These are the activations of a small neural network, seen along a few directions. Each row is one input.
In each table, some parts of the input vary, and every possible input appears once, in random order.
Descriptions start from the smaller parts, as in this example, which fits no table here: line(4) and (point or line(9) or (values(2) and ring(8))).
Shared parts are said once, and a part with two or three values counts as separate values.

Other details of the inputs shift rows strongly along two fixed directions, in all tables alike. That doesn't count.

A family of inputs:
row 1: [-0.23  0.67 -1.14 -2.22  2.69  3.31  1.18  0.72 -2.11 -1.09  1.02]
row 2: [-0.75  0.01 -2.03 -2.64  1.49  3.86  0.26  0.55  0.39 -0.95 -0.72]
row 3: [-4.03  1.05  5.68  4.20 -3.17  3.49  0.51 -5.98 -0.48  1.50  3.33]
row 4: [ 1.91 -0.10 -1.64  1.29 -0.43 -3.72 -1.70  1.61  2.61  1.40 -3.05]
row 5: [-1.57 -1.60  3.22 -0.22  0.40  2.89  1.27 -2.31 -0.75  0.83  1.64]
row 6: [-5.31 -0.09  6.28  4.65 -2.48  3.57  2.07 -5.99 -2.20  3.03  5.34]
row 7: [ 2.45  0.66 -0.34  0.54  0.38 -4.80 -2.59  0.67  0.54 -0.21 -2.48]
row 8: [ 2.97 -1.30 -1.96  0.71 -1.19 -4.95 -1.88  0.42  1.07 -0.35 -1.04]
row 9: [ 0.27 -0.38 -1.97 -2.48  1.64  4.21  1.33  0.30  0.20  0.27 -0.06]
row 10: [ 1.97 -0.30 -2.20  0.22 -0.38 -4.37 -1.34  4.27  1.56 -0.72 -1.59]
row 11: [-1.92  2.21 -1.90 -2.85  1.56  3.66  0.84  1.68 -0.31 -2.11  1.19]
row 12: [-1.44 -0.79  5.76  7.54 -4.33 -4.58 -0.27 -2.66  1.08  4.04  2.14]
row 13: [-0.65  0.28 -2.37 -2.60  0.08  3.73  0.28 -1.21 -1.07 -1.63  0.76]
row 14: [-1.00 -1.24 -0.48 -2.18  1.33  3.71  1.19  1.22 -2.52 -1.51  1.46]
row 15: [ 0.40  1.52  0.83  3.33 -2.04 -4.98 -0.20 -0.14  1.39  1.65 -1.63]
row 16: [-0.39 -0.28 -0.66 -1.56 -0.43  3.67  0.63 -1.40 -1.05 -1.28  1.06]
row 17: [-1.08  0.90  3.49  6.22 -2.88 -4.68 -0.59 -1.86  2.36  3.14  2.01]
row 18: [ 3.13 -2.01 -1.31  0.78 -0.37 -4.12 -0.75  1.63  1.97  1.74 -1.94]
row 19: [ 1.33  0.53  0.82  3.53 -1.23 -5.10  0.01 -0.32  1.05  1.77 -1.00]
row 20: [-2.88 -2.05  6.57  2.01 -1.54  3.32  1.89 -3.97 -1.24  2.03  2.55]
row 21: [ 2.10  0.55 -2.81  0.60 -0.86 -4.09 -2.63  1.24  1.97 -0.85 -2.36]
row 22: [-1.15 -1.89  0.85 -2.63  0.93  3.15  0.87 -0.36 -1.26 -0.47  0.17]
row 23: [ 0.69  2.54 -3.29 -4.16  3.71  3.22  1.06  2.91 -0.90 -2.51 -0.88]
row 24: [-2.17  2.39  5.24  7.41 -4.24 -4.83  0.27 -3.57  2.25  3.95  1.05]
row 25: [-1.15  0.17 -1.66 -2.42  2.15  3.59  0.62  1.30 -1.19 -1.59  2.10]
row 26: [-3.46 -0.40  5.24  4.04 -2.38  4.31  2.60 -6.24  0.55  4.10  3.67]
row 27: [-0.75  0.31  0.30 -1.74  1.15  3.41  2.08  0.30 -2.13 -1.33  0.51]
row 28: [-1.48  0.99 -0.67 -2.03  1.24  3.47  1.85 -0.30 -2.10 -1.20  0.63]
row 29: [-3.50  1.31  1.44  0.47 -0.38  3.34  0.98 -1.30 -0.58  0.01  3.23]
row 30: [ 2.72 -0.78 -0.71 -0.50 -0.32 -4.68 -2.48  1.73  0.08 -1.23 -3.38]
row 31: [ 1.04 -1.38 -1.70 -4.56  3.26  2.82  0.36  2.22 -0.98 -1.63 -0.90]
row 32: [ 0.22 -1.94 -1.19 -2.84  1.36  3.67  1.35  0.21 -0.32 -0.37  0.75]
row 33: [ 1.89  1.52 -2.70  0.40  0.38 -4.54 -1.21  3.54  2.57 -0.52 -1.47]
row 34: [ 3.16 -0.58 -1.44 -0.36  0.45 -5.14 -2.50  1.41  0.25 -1.17 -2.06]
row 35: [ 0.95 -1.04  0.54  3.63 -1.36 -5.11 -0.83  0.16  0.76  1.93  0.13]
row 36: [-0.60 -2.10 -0.60 -2.33  0.26  3.47  1.31 -0.37 -0.58  0.14  0.63]
row 37: [ 0.38 -0.87 -2.28 -4.06  2.39  3.55  1.29  2.53 -2.72 -2.68 -0.24]
row 38: [ 3.02  0.90 -2.36  0.45  0.95 -4.65 -0.59  2.75  0.78  0.13 -2.60]
row 39: [ 1.12 -1.62 -0.14  2.83 -2.86 -3.72 -0.29 -0.71  2.44  3.23 -1.88]
row 40: [ 0.47 -1.50 -0.97 -4.71  2.50  3.27  0.31  2.52 -1.21 -1.75 -2.16]
row 41: [-2.57  2.03  1.83  0.95  0.77  3.24  0.91 -1.08 -0.20  0.49  3.48]
row 42: [ 2.30 -1.33 -0.33  0.18  0.29 -4.50 -1.52  1.76  1.66  1.13 -3.45]
row 43: [ 2.38 -0.57 -1.84  1.40  0.34 -4.99 -1.37  2.59  0.61  0.83 -1.23]
row 44: [ 1.94  0.12 -1.77  1.29  0.32 -4.47 -1.57  2.84  1.22  0.68 -0.78]
row 45: [ 2.53  1.39 -2.50  0.24  0.54 -4.56 -0.51  2.79  1.59 -0.36 -2.76]
row 46: [-1.28  2.69 -0.77 -1.73  1.92  3.22  1.42  0.68  0.00 -1.48  1.03]
row 47: [-0.39 -1.26  0.27 -1.78 -0.28  3.33  0.52 -1.45 -1.85 -1.70  1.81]
row 48: [ 3.64 -0.94 -2.60 -1.93  1.91 -4.32 -1.98  4.06  1.44  0.04 -4.59]
row 49: [-0.77 -0.66 -1.25 -2.56  0.76  4.00  0.42  1.01 -0.06 -1.03 -1.10]
row 50: [-1.15  0.56 -0.17 -3.18  1.37  3.08 -0.59 -0.98 -2.23 -2.30 -0.16]
row 51: [ 1.15  0.48 -2.11  1.19 -1.90 -4.04 -2.61  0.44  1.58 -0.39 -2.34]
row 52: [-1.53  2.73  5.40  7.75 -3.10 -4.53 -0.21 -2.98  2.78  4.30  2.25]
row 53: [-1.47 -0.33  5.18  7.40 -4.21 -5.04  0.20 -4.20  0.22  4.41  1.31]
row 54: [ 1.98 -1.52 -1.09 -0.81  0.04 -4.24 -1.69  2.31  1.16  0.69 -4.12]
row 55: [ 1.33 -0.15 -3.31 -4.17  2.29  2.78 -0.32  0.88 -1.45 -2.84  0.61]
row 56: [-0.70  1.61  4.48  5.98 -3.35 -4.47  0.35 -1.51  2.07  2.79  0.20]
row 57: [-0.70  1.78 -1.10 -1.18  0.90  2.91 -0.77 -0.75 -0.22 -1.45  0.54]
row 58: [ 3.51  0.47 -3.58 -1.55  0.69 -4.44 -0.63  5.04  1.00 -1.65 -4.21]
row 59: [ 2.32  2.41 -2.33  0.48  0.92 -4.44 -0.91  3.39  2.18 -0.13 -2.34]
row 60: [-0.76 -1.08  1.48 -2.22  0.46  3.00  0.08 -1.31 -2.57 -2.39  1.16]
row 61: [ 2.43 -1.37 -1.73 -0.71 -0.70 -5.24 -2.52  1.21 -0.09 -1.46 -2.49]
row 62: [ 0.19  1.01 -2.15 -2.26  1.23  3.61  0.21 -0.88 -0.72 -1.36  1.05]
row 63: [-0.57  0.06 -1.25 -2.42  2.31  3.50  1.42  0.39 -2.15 -1.48  1.23]
row 64: [-0.51 -0.77 -1.50 -2.74  0.18  3.07  0.08 -1.18 -1.78 -1.98  1.39]
row 65: [-0.86  0.78  0.74 -2.12  1.58  2.77 -0.42 -1.56 -1.69 -1.80  0.56]
row 66: [-1.60 -0.11 -1.40 -2.06  0.39  3.67  0.20 -0.09  0.09 -0.45 -0.83]
row 67: [-2.79  1.80  2.55  0.59 -0.20  3.67  1.62 -0.67 -0.20 -0.28  2.76]
row 68: [-1.80 -0.20  3.12  0.15 -0.08  2.49  0.20 -3.78 -1.89 -0.80  2.71]
row 69: [-0.56  0.51 -1.30 -1.60  0.33  3.81  0.53 -1.99 -0.65 -1.17  1.69]
row 70: [ 3.24 -3.35 -1.55 -0.24 -1.10 -3.76 -0.51  2.74  1.52  0.76 -2.62]
row 71: [-5.55  0.60  6.14  4.56 -2.54  3.67  1.70 -5.51 -1.37  2.84  5.58]
row 72: [-0.05 -1.66 -1.29 -2.68  0.48  4.64  1.71  0.54 -0.20 -0.20 -0.25]
Description of these inputs: line(4) and (ring(8) or (values(2) and ring(5))).
- The inputs of row 19 and row 27 match in every part but the line(4) part. If row 2 is changed in the same way as row 19 into row 27, which row does it become? => row 49
- The inputs of row 58 and row 23 match in every part but the line(4) part. If row 40 is changed in the same way as row 58 into row 23, which row does it become? => row 48
- Which other rows does row 7 become when the values(2) part takes its other values? List them by row number. => row 48
- Start at row 47 and move only the ring(5) part, one step at a time. The first step leads to row 16. Which rows follow, in order? => row 3, row 30, row 60
- Start at row 4 and move only the ring(5) part, one step at a time. The first step leads to row 48. Which rows follow, in order? => row 31, row 18, row 9
- Start at row 14 and move only the line(4) part, one step at a time. The first step leads to row 6. Which rows follow, in order? => row 35, row 43
- Which other rows does row 28 become when the ring(8) part takes its other values? List them by row number. => row 6, row 11, row 15, row 24, row 29, row 53, row 71
- Which other rows does row 22 become when the line(4) part takes its other values? List them by row number. => row 5, row 20, row 31
